A small network was trained on made-up records. Each row is its average activation on records with the value named, seen along a few directions.
Related values have similar rows: they may be neighbours, one step apart, or belong to one group.
(in the rows, 500 means zero)
Strong random noise was added to every row along 2 fixed directions; ignore it. To show where, here is one row again and again, with new noise each time:
[513 482 456 385 609 542 522 478 573 473 426 496 517 564 536 582 432]
[678 468 491 490 730 314 515 459 583 315 592 447 631 449 619 571 469]
[220 452 606 453 338 619 528 347 620 489 458 515 445 565 434 548 337]
[362 471 515 397 474 610 526 425 592 504 415 512 469 582 480 569 386]


Z, 13 values:
z10: [955 437 271 607 748 335 401 645 445 550 569 479 504 466 563 515 826]
z7: [498 580 374 277 579 739 707 577 312 595 262 518 565 605 435 412 641]
z11: [602 582 285 190 768 717 523 614 474 613 192 533 446 680 593 566 446]
z12: [419 521 465 495 370 621 419 520 602 724 416 498 280 730 407 510 451]
z9: [302 631 559 544 480 458 491 407 464 352 651 514 699 356 410 383 405]
z2: [299 665 706 531 372 578 683 576 384 408 585 526 607 332 468 506 548]
z5: [794 480 282 500 553 624 559 724 252 598 361 544 368 412 411 662 672]
z8: [305 452 538 582 332 383 547 510 589 533 466 410 480 457 596 410 252]
z3: [470 457 544 483 256 459 270 493 593 653 570 535 395 611 466 401 491]
z1: [772 383 506 640 783 119 412 573 519 284 707 295 552 407 684 487 487]
z4: [247 402 647 658 162 570 362 393 509 604 413 664 382 507 360 465 625]
z13: [337 583 455 318 511 776 560 362 461 639 379 460 517 706 463 591 476]
z6: [449 516 599 603 268 642 492 538 471 606 541 682 363 398 407 376 514]
Z is arranged as a line.
Q: Which values are neighbours of z9? Give them in the order they are listed.
A: z7, z13
Q: Which values are neighbours of z12? Give them in the order they are listed.
A: z3, z1
Q: Which values are neighbours of z6? Give them in the order they are listed.
A: z5, z4
Q: Fewest steps between z2 and z8?
A: 5

V, 13 values:
v4: [570 505 531 519 634 328 526 434 564 295 560 459 572 455 547 542 450]
v13: [510 510 405 416 525 558 480 650 536 650 380 424 437 624 573 500 456]
v3: [394 572 607 479 556 516 615 445 443 386 546 478 625 460 486 458 472]
v12: [358 588 561 425 431 536 583 440 481 478 489 514 610 482 525 470 396]
v7: [323 433 658 655 234 407 428 280 599 477 666 460 462 490 435 449 376]
v8: [409 536 524 459 526 495 544 420 502 474 470 494 594 519 545 514 431]
v5: [415 401 564 655 382 452 507 536 472 437 489 490 421 391 430 537 477]
v11: [847 505 504 608 688 309 469 550 437 387 668 521 590 392 562 527 682]
v1: [901 473 346 462 722 509 526 684 416 529 473 555 445 476 572 562 646]
v10: [641 517 458 518 566 338 380 576 501 490 624 482 566 461 547 406 499]
v6: [245 459 526 501 412 598 559 354 618 473 545 464 420 533 468 525 342]
v2: [542 395 622 715 417 306 462 376 519 386 684 444 555 358 515 494 720]
v9: [449 506 561 567 393 474 406 475 522 515 537 573 485 458 417 421 527]
V is arranged as a line.
Q: Going along V from v3 by way of its neighbour v12, in what order are v4, v8, v10, v6 met?
A: v8, v4, v6, v10
Q: Which values are neighbours of v5? Give them in the order they are listed.
A: v1
Q: Which values are neighbours of v2? Give them in the order they are listed.
A: v11, v9

G, 24 values:
g23: [828 367 533 860 713 262 460 444 534 461 732 396 612 404 577 480 753]
g9: [311 513 625 566 389 438 757 457 564 413 633 445 607 555 685 461 442]
g13: [194 687 640 468 273 732 638 503 542 518 578 479 457 492 481 535 328]
g24: [761 424 665 616 387 399 495 577 487 431 667 685 548 272 510 390 493]
g14: [195 351 615 596 298 435 500 362 724 534 468 343 357 511 314 543 210]
g17: [632 457 533 588 431 403 414 407 459 593 673 509 519 485 445 638 717]
g15: [783 554 737 610 679 168 631 485 477 135 901 246 761 304 723 447 469]
g5: [491 574 448 314 650 593 702 351 379 443 352 645 496 450 403 509 506]
g22: [367 518 492 524 485 551 585 343 369 340 367 538 665 353 457 524 396]
g12: [861 617 372 403 653 508 373 837 347 613 387 672 485 400 548 628 646]
g2: [491 639 507 447 555 330 280 494 613 417 597 480 663 589 444 446 548]
g6: [371 433 345 593 314 716 418 462 479 764 415 460 343 547 279 436 620]
g21: [209 489 700 431 257 478 348 272 595 532 690 540 544 593 454 292 368]
g4: [546 461 582 526 394 515 465 717 474 577 240 639 316 566 516 522 709]
g16: [471 425 263 380 576 727 500 572 613 698 127 528 269 721 607 683 345]
g11: [479 380 713 776 186 170 477 538 403 325 701 507 474 188 429 394 523]
g1: [501 658 195 115 617 689 364 725 436 824 127 508 505 765 497 350 514]
g18: [253 588 397 284 579 947 547 433 347 636 162 651 445 578 333 660 474]
g8: [490 388 499 477 529 556 461 504 595 477 468 490 249 653 515 577 219]
g3: [602 616 386 466 596 508 683 612 432 564 506 280 644 509 586 495 443]
g20: [ 15 402 641 514 421 664 653 332 485 341 539 595 538 405 397 476 477]
g10: [486 553 375 308 626 529 332 505 565 648 378 539 586 634 674 396 616]
g7: [648 361 403 582 420 559 529 411 500 553 635 518 415 583 427 407 694]
g19: [176 493 615 571 237 575 415 398 670 396 520 411 205 589 376 653 241]
A value of G combines one of 4 hidden first parts with one of 6 second parts; all combinations occur once.
Q: Changing only the second part turns g2 into g17. g21 has the same second part as g2; what does that change turn g21 into?
A: g7
Q: Changing only the second part turns g11 into g3. g4 has the same second part as g11; what does that change turn g4 into?
A: g9
Q: Changing only the second part turns g22 into g6. g20 has the same second part as g22; what does that change turn g20 into?
A: g23
Q: Changing only the second part turns g8 into g15. g19 has the same second part as g8; what does that change turn g19 into?
A: g13
